These are the activations of a small neural network, seen along a few directions. Each row is one input.
Each table varies a few parts of the input and shows all the possible inputs, shuffled.
Descriptions start from the smaller parts, as in this example, which fits no table here: one of 5 places around a ring, together with either a single point or one of 9 places along a line or (one of 3 separate values, together with one of 6 places along a line).
Shared parts are said once, and a part with two or three values counts as separate values.
(in the rows, 128 means zero)

Other details of the inputs vary at random and push rows far along two fixed directions, the same in every table; ignore that.

Table:
r1: [193  74 179 129 149 148  70 129  68  82 177 122 190]
r2: [ 52  95 119  46 127 145 128 217 207 104 112 120  97]
r3: [ 75  74 160 106 124 133 210 217 217 120 172 126  82]
r4: [163 199 102 190 160  68 102  72 114 147 129 135  80]
r5: [ 44 166 104 118 145 132 150 166 180 145 113 107  35]
r6: [184 157 170 149 137 151 106 125 104 119 138 165 179]
r7: [140 183  63 170  99  49 113  54  64 207  70  98  49]
r8: [ 44 102 169 108 176 200 131 205 175  92 165 137  71]
r9: [165 143 120  86  95 103 106 140 124 144  91 163 181]
r10: [200  67 130  67 100  94  68 141 101  95 125 105 212]
r11: [112 186  38 176 111  69 124   9  98 196  74 130  78]
r12: [196  46 146 130 109 104 162  97 145  98 190 143 230]
r13: [161 199 128 196 144 121 111  75  67 186 114 185 101]
r14: [165 168  88 164 118  72 107  71  70 174  98  90  96]
r15: [203  84 177 132 144 145  77 130  84  76 164 104 196]
r16: [131 104 129 158 162 165 102  73 102 107 156 150 161]
r17: [ 77 142 136 146  93 134 245 179 166 198 107 152  58]
r18: [176  97 141 125 142 147 101  90 118  57 166 125 232]
r19: [199 140 166  91 108 125 100 144 116  96 151 151 236]
r20: [ 57  95 158  96 131 198 164 213 139  89 120  66  91]
r21: [ 48 158 130 155 173 165 145 161 171 139 120 123  21]
r22: [121 189  67 229 161 116 125   6  90 187  89 136  68]
r23: [223  44 171 122  98  84 150 142 111 109 185 111 200]
r24: [ 58 143 171  95 124 211 180 222 162 103 115 128 116]
r25: [ 40 156 100 103 124 118 143 163 179 147 106 117  32]
r26: [138 171  63 170 131  91 119  26 103 163 103 122 126]
r27: [173  70 106  71 112 113  80  95 136  84 130 137 242]
r28: [ 50 131 154  55  89 182 165 220 169 120 104 134 123]
Each input here is: one of 4 separate values, together with either a single point or one of 6 places along a line.
Q: Changing only the choice among 4 separate values turns r8 into r1. The same change can be made to r25. Which row results?
A: r7
Q: Which other rows agree with r17 in the choice among 4 separate values? List them by row number.
A: r6, r9, r13, r19, r24, r28
Q: A walk changes only the place on the line of 6. It starts at r27 and steps to r11. List the rest of the walk in order.
A: r26, r18, r22, r16
Q: Change only the choice among 4 separate values in r3. List by row number the other rows that result.
A: r12, r17, r23

Table:
r29: [140 123 124 109 126 112 104 127 128 117 132 136 146]
r30: [ 53  95 129  84 119 182 156 179 154 115 115  97 110]
r31: [125 178  95 165 124  80 139  91 118 179 110 135  67]
r32: [150 136 131 117 127 120 117 134 133 125 127 134 152]
r33: [143 141 153 147 156 157 101 126 116 110 147 139 139]
r34: [ 32 145  87 130 123 148 165 142 144 166  73  91  26]
r35: [149 115 121 123 129 113 120 120 134 114 133 119 150]
r36: [160 126 148 129 121 116 129 143 125 134 137 139 143]
r37: [145 115 121 122 127 121 128 117 130 124 135 126 158]
r38: [115 184 106 191 162 120 116  83  99 162 116 136  59]
r39: [141 126 125 106 123 117 102 129 115 115 128 118 146]
r40: [147 130 139 127 114 119 137 125 129 124 139 140 153]
r41: [156 120 144 134 117 120 143 133 120 130 136 141 149]
r42: [140 120 146 152 160 148 105 111 117  99 151 125 137]
r43: [142 108 119 117 125 114 108 115 132 114 129 126 148]
r44: [115 185 108 197 153 134 131  76  95 165 107 143  71]
r45: [157 119 142 127 125 106 128 141 123 127 145 135 138]
r46: [140 127 128 113 114 130 117 123 111 118 119 124 157]
r47: [149 114 133 128 120 108 127 120 136 117 145 124 144]
r48: [ 74 118 152  94 118 165 161 193 171 121 129 122 107]
r49: [ 51 104 153 121 158 210 155 171 152 103 141 115  98]
r50: [147 129 126 116 130 111 115 132 131 117 135 130 148]
r51: [144 132 131 108 119 127 103 132 117 122 120 122 150]
r52: [ 68  98 141  99 118 166 173 177 169 120 137 115 112]
r53: [140 124 126 117 118 125 118 120 124 120 122 142 158]
r54: [146 130 128 123 122 124 131 125 127 120 126 136 159]
r55: [144 130 130 111 123 122 105 129 130 124 123 140 150]
r56: [138 109 119 116 123 122 116 112 127 123 132 132 156]
r57: [136 154  96 179 125  85 150  89 112 183 104 126  64]
r58: [155 106 138 134 121 117 141 126 122 133 145 132 148]
Q: Describe the family of inputs behind these rows.
A: one of 5 places around a ring, together with either a single point or one of 5 places along a line
Q: Changing only the place on the ring of 5 turns r53 into r56. The same change can be made to r44. Which row results?
A: r49
Q: A walk changes only the place on the line of 5. It starts at r36 and steps to r48. List the rest of the walk in order.
A: r32, r55, r51
Q: A walk changes only the place on the ring of 5. It starts at r37 and steps to r54. List the rest of the walk in order.
A: r32, r50, r35
